Each row below holds a small network's activations on one input, seen along a few directions.
In each table, some parts of the input vary, and every possible input appears once, in random order.
A made-up example of a description, with smaller parts first: line(4) and (point or line(11) or (values(3) and ring(5))).
Shared parts are said once, and a part with two or three values counts as separate values.
In the rows, zero is written as 128.

Other details of the inputs vary at random and push rows far along three fixed directions, the same in every table; ignore that.

A family of inputs:
x1: [130 141 144  35 208 122 198 205  61 106 195 112 180 189]
x2: [116  32 137 193 160 123 203 165 111  84 130 164  34  76]
x3: [ 99 187 131 120  49 147 103 104 139 119  97 150 166 133]
x4: [131   6 138 212 167 124 193 157 106  83 101 154  17  56]
x5: [141  90 138 125 181 112 183 190  95 102 169 127 110 126]
x6: [162 143  97  97 180 117  59  47 178 202 132  89 143 154]
x7: [141  86 131 139 180 126 151 108 130 113 105 140  84  95]
x8: [117 188 163 106  68 136 170 193  93  47 113 163 176  99]
x9: [127 121 163 155  57 133 164 209  80  50  97 148 134  94]
x10: [151  54 124 177 173 116 144 137 123 127 127 121  64  92]
x11: [116 181 160 116  67 134 174 192  93  41 111 171 162  89]
x12: [131 146 144  28 208 123 194 206  61 111 198 109 188 197]
x13: [117 128  88 117 165 129  81  49 174 217 158 103 119 174]
x14: [126 105  87 171 159 117  88  45 196 202 148 124  67 110]
x15: [155 139 137  46 210 125 144 143  95 130 143  99 178 176]
x16: [145 146 106  93 183 115 111  90 153 168 158 114 138 140]
x17: [132 113 107 138 175 117 128 102 156 164 161 122  96 120]
x18: [111 131 149 142  50 146 120 162  96  99  88 128 153 141]
x19: [125 225 150  53  88 133 131 174  96  95 138 128 229 160]
x20: [153  75 125 149 176 117 134 141 118 140 136 106  97 119]
x21: [ 85 114 129 207  19 146 109 107 152 116  83 162  88 100]
x22: [139  89 114 120 173 127 103 109 123 177 136  85 125 172]
x23: [100 202 114 113  50 148  56  57 167 170 101 129 177 161]
x24: [127 142 150 149  52 138 116 168 104  97  95 123 156 122]
x25: [129  38 120 224 150 116 158 119 156 121 128 155  16  55]
x26: [126  82 140 112 182 123 187 186  85 107 164 126 116 151]
x27: [126 106 122 123 185 124 160 112 129 125 139 144  96 111]
x28: [136 130 117 100 178 114 145 137 128 145 176 120 129 141]
x29: [159 122 101 131 180 121  70  45 183 190 118 100 111 122]
x30: [114 209 132  81  75 133 109 149 119 130 149 120 203 170]
x31: [131 192 141 121  52 139  86 114 141 110  80 135 175 117]
x32: [106 159 113 170  23 136  58  84 174 164 108 128 136 137]
x33: [128 161 151 153  49 138 127 140 128  65  69 163 135  72]
x34: [145 146  99  77 185 115  69  94 150 224 187  65 174 217]
x35: [106 151 122 188  21 151  57  40 186 139  40 155 108  90]
Description of these inputs: line(5) and (values(3) or line(4)).
Question: The inputs of x30 and x10 match in every part but the line(5) part. If x12 is changed in the same way as x30 into x10, which row does it become?
Answer: x18
Question: Which other rows does x18 become when the values(3) part takes its other values? List them by row number.
Answer: x4, x22
Question: Which other rows does x13 become when the values(3) part takes its other values? List them by row number.
Answer: x1, x12
Question: List by row number the other rows that have the line(5) part in common with x2.
Answer: x5, x21, x25, x26, x32, x34

A family of inputs:
x36: [140 126 117 103 178 123 119 102 138 153 142 118 133 143]
x37: [131 110 136 133 132 122 151 163 108 108 142 132 122 125]
x38: [111 123 125 151  93 136 116 123 135 136 120 131 119 128]
x39: [143 117 117 107 176 115 126 126 129 157 163 108 130 155]
x40: [147 124 118 113 186 116 121 109 143 156 150 112 125 132]
x41: [141 121 116 107 170 122 116 106 135 153 139 114 129 147]
x42: [139 115 141 123 141 123 152 155 111 101 123 133 125 118]
x43: [129 138 142 136  92 132 125 153 116 107 116 126 147 125]
x44: [142 112 117 111 175 122 118 109 133 154 139 111 126 149]
x45: [148 111 115 120 184 119 119 113 136 162 148 103 118 137]
x46: [120 126 134 126 135 129 165 150 118 104 138 145 120 112]
x47: [111 147 126 135  84 140  96 111 134 147 112 120 146 149]
x48: [140 119 140 129 143 123 152 159 111 103 132 130 125 115]
x49: [115 159 123 120  97 132 108 109 148 140 130 131 149 143]
x50: [116 161 127 120  99 135 103 102 145 141 120 131 151 143]
x51: [129 151 126 120  99 133  98 111 136 143 111 117 151 142]
x52: [125 115 147 136 117 133 169 169  96  75 110 151 119 102]
x53: [111  72 104 250  92 124 113  52 202 135  89 179   8  29]
x54: [130 120 134 129 136 120 155 156 115 104 142 139 118 115]
x55: [120 135 149 132  83 135 144 167 100  83 103 142 147 124]
x56: [135 110 119 119 174 122 126 113 133 155 145 114 117 149]
x57: [113 151 138 123  91 137 133 139 117 110 116 137 144 130]
x58: [140 123 141 113 145 124 154 157 110 100 127 133 130 120]
x59: [121 132 134 132  98 130 132 153 111 117 131 130 140 132]
x60: [129 117 133 129 136 124 155 159 108 109 141 135 121 119]
x61: [109 134 111 160  87 136  96  83 165 156 114 135 108 119]
x62: [119 143 124 134  85 138  94 109 133 142 103 121 149 143]
x63: [144  76 128 164 178 117 165 137 131 107 131 144  65  76]
x64: [129 158 143 107 107 129 132 146 120 103 116 137 157 126]
x65: [126 165 124 124 103 132 100 109 143 140 119 124 151 127]
x66: [131 120 135 120 140 130 153 148 108 102 123 138 125 117]
x67: [134 108 117 152 149 125 123  93 154 141 115 138  89  94]
x68: [147 109 120 107 178 122 118 120 125 159 143  97 135 154]
x69: [120 139 123 138 100 128 120 123 134 129 128 135 126 120]
x70: [140 101 132 135 144 124 132 132 126 124 124 121 117 124]
x71: [114 141 135 124  98 135 138 150 115 114 129 134 142 135]
x72: [115 157 134 111  98 138 117 132 118 130 122 122 160 153]
x73: [125 128 132 126 139 122 159 151 116 105 141 143 121 108]
x74: [115 145 128 132  90 137  96 113 136 146 116 119 148 154]
x75: [116 131 129 143 103 133 122 113 139 125 115 138 118 121]
x76: [138 128 138 118 148 125 155 161 106 104 135 129 130 114]
x77: [138 127 115 103 179 125 120 100 135 155 141 116 132 141]
x78: [130 128 118 111 168 127 126 102 136 154 145 119 127 140]
x79: [132 106 119 118 168 123 124 125 131 157 156 108 122 156]
x80: [128 156 124 119  98 135  97 107 139 140 111 121 149 136]
x81: [127 140 140 132  97 134 127 153 111 110 118 123 149 125]
x82: [116 151 125 124  92 134 104 119 140 143 128 123 147 153]
x83: [126 117 135 124 142 126 163 156 115 105 143 138 119 124]
Question: Describe the family of inputs behind these rows.
Answer: values(2) and line(4) and ring(6)
Question: The inputs of x80 and x67 match in every part but the line(4) part. If x61 is changed in the same way as x80 into x67, which row does it become?
Answer: x46
Question: The inputs of x60 and x69 match in every part but the line(4) part. If x45 is changed in the same way as x60 into x69, which row does it become?
Answer: x76
Question: Which other rows does x58 become when the line(4) part takes its other values? List them by row number.
Answer: x42, x64, x70
Question: Which other rows does x40 become when the ring(6) part takes its other values? List them by row number.
Answer: x36, x49, x50, x53, x64
Question: Which other rows does x54 become when the values(2) part takes its other values? List them by row number.
Answer: x69
